These are the activations of a small neural network, seen along a few directions. Each row is one input.
In each table, some parts of the input vary, and every possible input appears once, in random order.
A made-up example of a description, with smaller parts first: one of 6 places along a line, together with either a single point or one of 9 places around a ring or (one of 2 separate values, together with one of 8 places around a ring).
Shared parts are said once, and a part with two or three values counts as separate values.

Other details of the inputs vary at random and push rows far along two fixed directions, the same in every table; ignore that.

Table:
r1: [ 28   1 -41  10   9  20  32  10  22 -10  -3  33 -23  14]
r2: [-23  -5  35  -4  -7  -8 -14  -6 -17   0   6 -24  26  -7]
r3: [-20 -12  29  15   5  21   1  26   4  -4  12 -21   9  -6]
r4: [-15 -13  33  -5  -2   0 -27  -7 -10   7  10  -9   9  -5]
r5: [-10  32 -50 -16  -9 -31  -8 -23 -18  40 -15  -4 -21 -19]
r6: [-19   0  25   0  -5 -10 -18 -12 -10   0   6 -22  11 -11]
r7: [ -5  26  -3 -17 -15 -31 -12 -37  -9  -1 -10 -10  10  -2]
r8: [ 18   2 -25  -2   3  10  23   3  11  -8  -1  25  -6  14]
r9: [-10  -8  21   7  -2  -3  -8   1 -11  -1   3 -15  11 -10]
r10: [  8  27  -7 -22 -19 -45 -16 -34 -13   0 -24 -12  -6   0]
r11: [  1  -4   1  10   3  14  18  23   8 -10   2  -6  -4   1]
r12: [-1 -3  0 14  8 10  8 17 11 -5  2 -7 -2 -4]
r13: [-28  24 -14 -31 -14 -32 -40 -30 -32  51  -7 -11 -13 -15]
r14: [  0   1   4   5   2  -5  -4   5   3  -1  -2 -11   1  -8]
r15: [ -9 -18  29   1   2  15  -8  20  -2   1   6  -6   2   4]
r16: [ -5  -7  17  -6  -1  -2 -14  -5  -8   5   3   2  14   2]
r17: [ -3  -6  19  -6  -2  -3 -19   3  -5   6  -3  -4   1   2]
r18: [ 24   3 -38  15  11   6  32   9  13 -10  -7  20  -2   2]
r19: [-29 -25  42  18   8  35  10  33  -3  -7  26 -20  27  -7]
r20: [  9  13  -3 -23 -16 -30 -17 -33 -14   2 -14   5  -8   7]
r21: [ -2 -23   9  18  15  33   9  25  12  -3  16   9  -2   2]
r22: [ 32  15 -53   7   8  -7  30  -7  18  -9 -12  23  -8   2]
r23: [ 15   6 -25  -2   6   0   9  -8  12  -2  -3  22  -4   9]
r24: [ 10  27 -12 -26 -16 -33 -19 -34  -2   4 -19   4 -15  10]
r25: [ -7 -15  17   9  10  21  -5  22  10   1   9  -1  -2   3]
r26: [-32 -11  50  -2 -10   2 -17   0 -19  -3  14 -32  19 -11]
r27: [ 28  12 -40   3  -2 -11  26  -8   5 -12 -15  16 -16   5]
r28: [ -1  28  -4 -20 -20 -39 -18 -44 -13  -1 -14 -12  -2  -3]
r29: [ 21  -7 -28   9  14  17  21  11  19  -4   3  28  -4   8]
r30: [-14  10  28 -31 -20 -34 -36 -39 -25   9  -6 -12  17   3]
r31: [ 25   2 -29   2   5  13  25  16  18  -9  -7  24 -23  16]
r32: [ -3   8  -5   2   1  -9   1 -11   2  -3   0  -4  10  -4]
r33: [-24 -30  39  25  12  30  -1  31  -1  -3  24 -20  18 -16]
r34: [-19 -34  43  15  10  32  -9  28  -6   2  20  -7  13  -4]
r35: [  7 -22   2  17  18  33  11  36  18  -2  10  11  -7   3]
r36: [ 29  -4 -37   8   7  20  36  15  18 -13  -2  33 -23  15]
r37: [ 21  14 -27   1  -1 -17   9  -4   5  -4 -18   5 -12   0]
r38: [ 0 -5 -2  3  5 17  9  6 10 -3  8 12  4  8]
Description of these inputs: one of 2 separate values, together with either a single point or (one of 3 separate values, together with one of 6 places around a ring).
Changing only the choice among 2 separate values turns r14 into r35. The same change can be made to r37. Which row results? -> r17
Change only the choice among 3 separate values in r10. List by row number the other rows that result. -> r2, r27
Change only the place on the ring of 6 in r4. List by row number the other rows that result. -> r1, r20, r21, r34, r36

Table:
r39: [  3   4   4  -7  -6 -13  -5 -12  -7  -4  -5  -2   4   1]
r40: [ 12  17 -23 -17  -7 -25 -11 -27  -3   8 -13  11 -10   3]
r41: [-10  -9  21   3  -1  10  -2   5  -3  -5  10  -6  10   0]
r42: [-12  -7  15   0  -1   3  -8   6 -10   7   5  -9   4  -5]
r43: [-37 -10  48  -7  -7   2 -29  -1 -19  13  13 -26  17  -7]
r44: [ 14  11 -13  -5  -5 -14   5 -10   1  -7 -11   5  -4   4]
r45: [ 19  10 -39  -2   1   0  17  -5   8   2  -8  23 -17   8]
r46: [-18  -2  22  -7  -5  -1 -16   1 -10   9   4 -15   6  -3]
r47: [  7  -9  -1  17   8  14  15  19  10 -11   1   0  -1  -1]
r48: [ -3   2   9  -7  -6  -4  -6 -12  -5  -2   1   0   7   3]
r49: [12  0 -8  4  4  1  5  2  8 -6 -4  8 -1  4]
r50: [-10  11   9 -13 -12 -20 -22 -22 -13   9  -4 -12  -1  -6]
r51: [-16 -20  23  14  11  24  -4  28   2   7  14  -8   8  -6]
r52: [ 1 -6 -7  2  4 10  7  8  2  5  4  9 -4  1]
r53: [ -5 -12   3   7   6  15   4  16  -1   5   6   2   0  -1]
r54: [ 24  13 -31  -1   0  -5  21  -2  12 -12 -12  15 -12   9]
r55: [ -5   4   4  -2  -3  -6  -7   1  -2   4  -2 -12  -5  -5]
r56: [ 14 -11 -12  17  15  25  24  27  21 -11   5  14  -3   7]
r57: [ 12  13 -12  -6  -7 -16   0 -19   1  -7  -9   4  -5   2]
r58: [  8   2 -17   3   7   6   8  10  11   3  -2   9  -9   3]
r59: [ 14 -11 -13  13  10  22  26  20  13 -12   6  15  -3   6]
r60: [ 10   0 -12   4   3   8  16   4   9  -9  -1  12  -3   9]
r61: [ -8  -3  18   3  -2   0  -6  -1  -1  -6   3 -11   5  -2]
r62: [ -7   8   8  -6  -8 -18 -17 -11 -10   7  -7 -15  -2  -8]
r63: [  4   6 -12  -8  -4  -8  -1  -8  -4   5  -4   5  -7   0]
r64: [-16 -13  18  12   5  17  -1  19   0   2  11 -12   2  -6]
r65: [ 10  13 -21  -9  -5 -19  -2 -16  -2   4 -10   5 -12  -1]
r66: [-3 -1 -4  3  2  8  6  8  1  2  3  1 -5  1]
r67: [-15   3  30 -13  -9 -16 -27 -20 -10   2   2 -14  14  -1]
r68: [  3  14  -9 -10  -8 -25 -13 -20  -9   6 -12  -5  -8  -4]
r69: [ 11  20 -22 -16 -10 -27  -8 -23  -7   7 -18   5 -10   2]
r70: [ -3  11  -1 -12  -8 -15  -8  -9  -7   6  -6  -7  -5  -1]
r71: [  1  13  -8 -15  -7 -19 -16 -24  -6  10  -7   4  -4   0]
r72: [  2 -11  -6  10  11  16   7  17   6   4   5   9  -3   0]
r73: [ 28   7 -33   1   5  -5  15  -6  12  -8 -11  23 -10   9]
r74: [ 1 -1  7  4  0  1  3  5  5 -8  0 -8  1 -1]
r75: [-10   1  26  -7  -9 -17 -21 -16 -13  -1  -2 -18  10  -6]
r76: [-20  -6  23  -4  -4   4 -14   1 -11   8   9 -12   7  -5]
r77: [  5 -10   0  12   7  16  14  18   8  -8   3   6   3   4]
r78: [ -2 -16  14   8   8  17   2  13   6  -4  12   3   9   1]
r79: [ 23  -8 -27  18  13  20  33  20  20 -15   1  20 -11   5]
r80: [ -7 -12   8  12   7  18   7  25   1   2   7  -4   0  -4]
r81: [ 12  -3 -10   4   3   4  12   3   4  -6  -2  11  -1   6]
r82: [-10 -19  24   7   5  19   1  15  -1  -3  14  -3  13   0]
r83: [ -7 -13  15  11   6  20  10  19   5  -9  11  -3   6   2]
r84: [ 14  13 -15 -10  -5 -16  -4 -24   3  -3  -9  12  -3   6]
r85: [-17  -2   5   9   4   4   5   1  -5   3  10 -12  21 -13]
r86: [ -1  20 -34  -3  -1 -17   7 -17  -4  12  -6   1   1 -10]
r87: [ -6  11  15 -17 -13 -22 -18 -22 -10   0  -7 -11   8   2]
r88: [-16 -14  19   8   7  19  -6  17   2   6  13  -5   5  -3]
Describe the family of inputs behind these rows. -> one of 2 separate values, together with either a single point or (one of 4 places along a line, together with one of 6 places around a ring)
Changing only the choice among 2 separate values turns r63 into r59. The same change can be made to r70. Which row results? -> r54
Changing only the choice among 2 separate values turns r84 into r71. The same change can be made to r75. Which row results? -> r68
Change only the choice among 2 separate values in r69. List by row number the other rows that result. -> r77
Change only the place on the line of 4 in r55. List by row number the other rows that result. -> r46, r58, r70

Table:
r89: [  7  12 -16   0   0 -14   1  -9   3   2  -7  -1  -2  -4]
r90: [-13  -4  10   8   2  13   7  15  -2   0   8  -9   7  -4]
r91: [-4 -8  2  4  6 12 -2  5  2  6  7  6  1  0]
r92: [ 14   4 -32  13   9   7  23   5  12  -4  -2  14  -6  -1]
r93: [ 25  14 -36  -7  -3 -17   4 -12   5   2 -18  19 -23   8]
r94: [  7 -23 -15  37  23  52  46  57  24 -13  16  10  -9  -1]
r95: [ -8  12  10 -22 -15 -22 -25 -23 -13   8  -7  -9  -5   1]
r96: [ -2  12  -2 -21 -12 -23 -17 -28 -14  12  -7   1  -1   1]
r97: [-27 -20  36   4   3  25 -10  21  -6   8  18 -12  12  -1]
r98: [ 12 -13  14   4   3  15   6   9  10 -17   4  11   4  12]
r99: [ 17  15 -29   0  -2 -16   8  -9   3  -3 -16   5 -13  -1]
r100: [-29 -13  37   4  -1   8 -12   8 -15   6  15 -23  21 -13]
r101: [ 29  19 -22  -8  -7 -25  12 -26   8 -23 -18  11  -3  12]
r102: [-27  -5  43 -14  -7 -13 -40 -12 -17  16   7 -22  15  -9]
Changing only one part turns r97 into r90. The same change can be made to r91. Which row results? -> r92
Describe the family of inputs behind these rows. -> one of 2 separate values, together with either a single point or one of 6 places around a ring
Change only the choice among 2 separate values in r102. List by row number the other rows that result. -> r89
